Each row below holds a small network's activations on one input, seen along a few directions.
Each table varies a few parts of the input and shows all the possible inputs, shuffled.
A made-up example of a description, with smaller parts first: one of 4 places along a line, together with either a single point or one of 9 places along a line or (one of 2 separate values, together with one of 8 places around a ring).
Shared parts are said once, and a part with two or three values counts as separate values.

Other details of the inputs shift rows strongly along two fixed directions, in all tables alike. That doesn't count.

A family of inputs:
R1: 0.964,1.710,1.114,1.775,6.344,-2.009,-0.802,-3.109,1.926,-1.769,-1.049,-0.119,-3.260
R2: 0.518,-3.374,0.580,4.734,2.209,1.457,-2.131,4.073,2.778,0.382,-0.738,1.970,1.293
R3: -0.148,2.029,-0.767,-5.160,-2.981,0.220,1.661,-3.111,-1.898,-0.657,0.733,-2.012,0.520
R4: -0.846,1.388,-0.186,-2.212,-5.201,-1.143,1.409,0.205,-4.011,2.025,0.474,0.340,0.021
R5: -0.908,0.951,-0.726,-3.686,-4.099,0.319,1.591,-0.768,-1.822,0.795,1.119,-1.077,1.591
R6: 0.201,-2.958,0.877,4.463,2.066,2.006,-2.381,4.391,3.148,0.737,-0.957,2.321,1.182
R7: 1.234,0.172,-0.213,1.206,5.439,-0.279,0.345,-2.395,3.571,-3.667,-0.563,-0.920,-1.700
R8: -1.396,-2.842,0.133,-0.178,-7.183,3.159,-1.414,5.654,-2.985,4.631,0.508,2.224,4.124
R9: -0.305,-2.227,1.758,5.273,3.180,-0.015,-2.766,3.637,0.999,2.206,-1.599,2.961,-0.400
R10: 0.695,1.861,-0.210,-1.909,2.070,-0.522,1.083,-3.219,1.658,-2.577,0.177,-1.779,-0.742
R11: -0.968,0.468,-1.524,-3.037,-3.865,0.080,1.789,-0.844,-2.537,0.529,1.779,-1.704,1.042
R12: -0.995,2.837,0.059,-3.816,-3.160,-2.116,1.323,-3.059,-4.208,1.554,1.066,-1.124,-0.274
R13: -0.223,-2.320,1.870,5.191,3.110,-0.202,-2.970,3.692,1.050,2.307,-1.608,2.846,-0.308
R14: -0.230,-1.436,0.895,2.739,-1.794,-0.334,-1.273,3.895,-1.027,2.498,-0.958,2.455,0.179
R15: -0.252,2.090,-0.795,-4.941,-3.091,0.554,1.634,-3.178,-1.942,-0.740,0.731,-2.068,0.335
R16: 0.442,-3.093,0.905,3.957,2.287,2.480,-2.696,4.110,2.722,0.531,-1.680,2.327,1.027
R17: -0.759,1.472,-0.295,-2.119,-5.287,-1.049,1.265,0.022,-3.936,2.130,0.476,0.185,-0.045
R18: 0.866,2.310,-0.925,-2.506,2.795,-0.975,2.033,-5.345,1.477,-4.007,0.494,-2.819,-1.900
R19: -0.717,1.483,-1.714,-4.194,-2.930,-0.580,2.640,-2.596,-2.422,-0.604,1.905,-2.420,0.351
R20: -1.495,1.539,0.107,-2.515,-4.149,-1.081,0.846,-0.912,-4.447,2.988,0.836,-0.129,0.346
R21: -0.282,1.022,-0.421,-3.879,-3.902,0.807,0.854,-1.108,-2.149,0.468,0.742,-1.105,1.480
R22: -1.821,-3.228,-0.845,0.483,-7.107,2.035,-0.535,5.837,-3.398,4.647,1.706,1.569,3.936
R23: -0.481,-2.601,-0.458,1.971,-0.777,0.922,-0.789,3.433,0.241,1.365,0.408,0.767,1.542
R24: 0.422,-3.391,0.489,4.759,2.153,1.732,-2.126,4.041,2.784,0.362,-0.625,2.104,1.036
R25: 2.094,3.181,0.548,0.533,6.250,-3.097,0.470,-4.840,2.608,-4.316,-1.316,-1.182,-4.465
R26: 0.703,-1.767,1.228,5.253,1.944,-0.139,-2.343,3.918,1.473,1.241,-1.631,3.044,-0.952
R27: 1.008,0.633,0.164,0.886,5.318,-0.007,0.090,-2.047,3.897,-3.272,-0.885,-0.730,-1.538
R28: 0.697,1.144,-0.688,-1.632,2.074,-0.727,1.403,-3.340,1.352,-2.775,0.385,-1.857,-0.947
R29: 0.710,1.221,-0.957,-1.384,2.319,-1.042,1.255,-3.065,0.976,-2.664,0.840,-2.300,-1.084
R30: 1.271,1.726,-0.002,-0.058,5.965,-0.456,0.533,-3.971,4.120,-4.347,-0.770,-1.769,-2.391
Each input here is: one of 5 places around a ring, together with either one of 2 separate values or one of 4 places along a line.
Question: The inputs of R2 and R24 match in every part but the place on the ring of 5. If R12 is changed in the same way as R2 into R24, which row does it become?
Answer: R1
Question: Which other rows does R7 become when the place on the line of 4 takes its other values? List them by row number.
Answer: R16, R19, R27
Question: List by row number the other rows that have the place on the ring of 5 in common with R3.
Answer: R5, R13, R14, R23, R28

A family of inputs:
R31: 0.626,-0.208,-0.541,1.075,5.760,0.345,-0.217,-1.998,3.729,-3.446,-0.774,-1.505,-2.323
R32: -0.767,0.850,0.578,-1.726,-6.103,-0.348,-0.166,1.635,-6.146,4.385,-0.136,1.451,0.233
R33: 1.475,0.185,-1.381,1.949,4.927,-1.743,1.925,-1.757,3.682,-4.091,1.022,-1.441,-2.175
R34: 0.426,-4.364,0.301,4.323,-1.290,3.211,-2.540,6.107,0.909,1.422,-0.897,2.479,2.269
R35: -1.069,0.578,0.912,-2.116,-6.717,-0.225,-0.572,1.239,-6.467,4.449,0.317,1.510,0.300
R36: -0.059,3.676,-0.272,-6.827,-2.239,-0.027,2.630,-5.368,-0.571,-1.712,0.358,-2.281,0.168
R37: 0.546,3.147,-1.782,-6.300,-1.711,0.292,2.446,-5.519,-1.694,-2.135,1.062,-3.723,-1.085
R38: -0.720,0.749,1.940,1.699,-2.545,-0.771,-1.182,3.424,-1.501,3.616,-1.637,3.552,-0.045
R39: -0.563,4.909,1.082,-4.003,-2.773,-2.550,1.704,-4.111,-2.936,0.141,-0.256,0.057,-1.926
R40: 2.207,0.388,-1.280,-0.229,2.514,-0.212,0.125,-1.998,2.278,-4.133,-0.180,-1.634,-1.944
R41: -0.595,-1.878,-0.661,-1.407,-3.588,2.734,-1.455,1.687,-1.833,2.147,0.181,0.749,2.685
R42: -0.959,-1.131,-0.586,-0.192,0.338,0.392,0.711,0.366,0.201,0.797,1.324,-0.265,1.653
R43: 0.300,-3.608,1.068,3.610,2.723,3.259,-4.193,3.974,2.328,1.583,-1.288,1.996,2.243
R44: 0.600,-1.287,-1.559,0.238,-1.362,0.022,0.649,1.591,0.059,-1.042,0.693,-0.384,0.081
R45: -0.627,-1.045,0.486,0.410,-2.920,2.422,-0.279,3.085,0.893,1.300,-0.691,1.173,1.911
R46: -0.657,-0.325,1.278,-1.181,-1.891,2.107,-1.172,1.223,0.751,1.629,-0.310,0.896,2.946
R47: 1.289,-1.412,-0.360,2.980,5.259,0.306,-0.436,-0.065,3.791,-3.438,-0.947,-0.374,-1.486
R48: 1.441,1.278,-0.922,1.664,8.858,-1.304,0.897,-4.524,4.986,-5.435,0.195,-2.463,-3.151
R49: -2.042,-0.430,-1.044,-4.632,-5.749,1.202,1.443,0.422,-3.828,2.286,1.535,-1.227,2.767
R50: -1.323,-1.149,0.656,4.260,-1.567,-2.214,-0.858,3.989,-2.547,4.611,0.041,2.234,0.550
R51: -0.467,-1.148,0.854,4.767,2.262,-2.718,-1.713,1.379,-0.195,2.384,-0.407,1.933,-1.244
R52: 0.154,5.678,-0.098,-5.762,0.515,-4.655,2.980,-8.805,-3.637,-2.203,0.804,-3.458,-4.386
R53: 0.111,2.503,0.597,-0.505,1.763,-3.118,0.622,-2.484,-1.958,-0.057,-0.656,-0.686,-3.060
R54: 1.388,1.908,-0.456,-2.351,-1.298,-0.769,2.226,-1.547,1.457,-2.830,0.178,-1.433,-0.570
R55: 0.478,-2.164,-0.361,5.076,4.891,0.025,0.036,1.386,4.087,-2.433,0.246,0.584,-0.593
R56: -0.701,-0.062,-0.572,-2.390,-7.650,1.415,1.527,1.703,-2.268,1.690,0.575,0.588,3.233
R57: -0.839,-3.524,0.928,4.359,3.172,1.571,-2.382,4.008,2.572,1.777,0.500,1.512,2.374
R58: 0.347,-2.115,1.196,3.211,6.422,1.350,-2.756,0.959,3.859,-1.262,-0.852,0.161,0.574
Question: The inputs of R39 and R52 match in every part but one. If R56 is changed in the same way as R39 into R52, which row does it become?
Answer: R47
Question: What do these inputs look like to the network?
Answer: one of 4 places along a line, together with either one of 2 separate values or one of 5 places along a line
Question: Which other rows does R53 become when the choice among 2 separate values takes its other values? List them by row number.
Answer: R52
Question: Which other rows does R40 become when the place on the line of 5 takes its other values? List them by row number.
Answer: R34, R37, R41, R43
Question: List by row number the other rows that have the place on the line of 4 in common with R51.
Answer: R33, R42, R48, R50, R55, R57
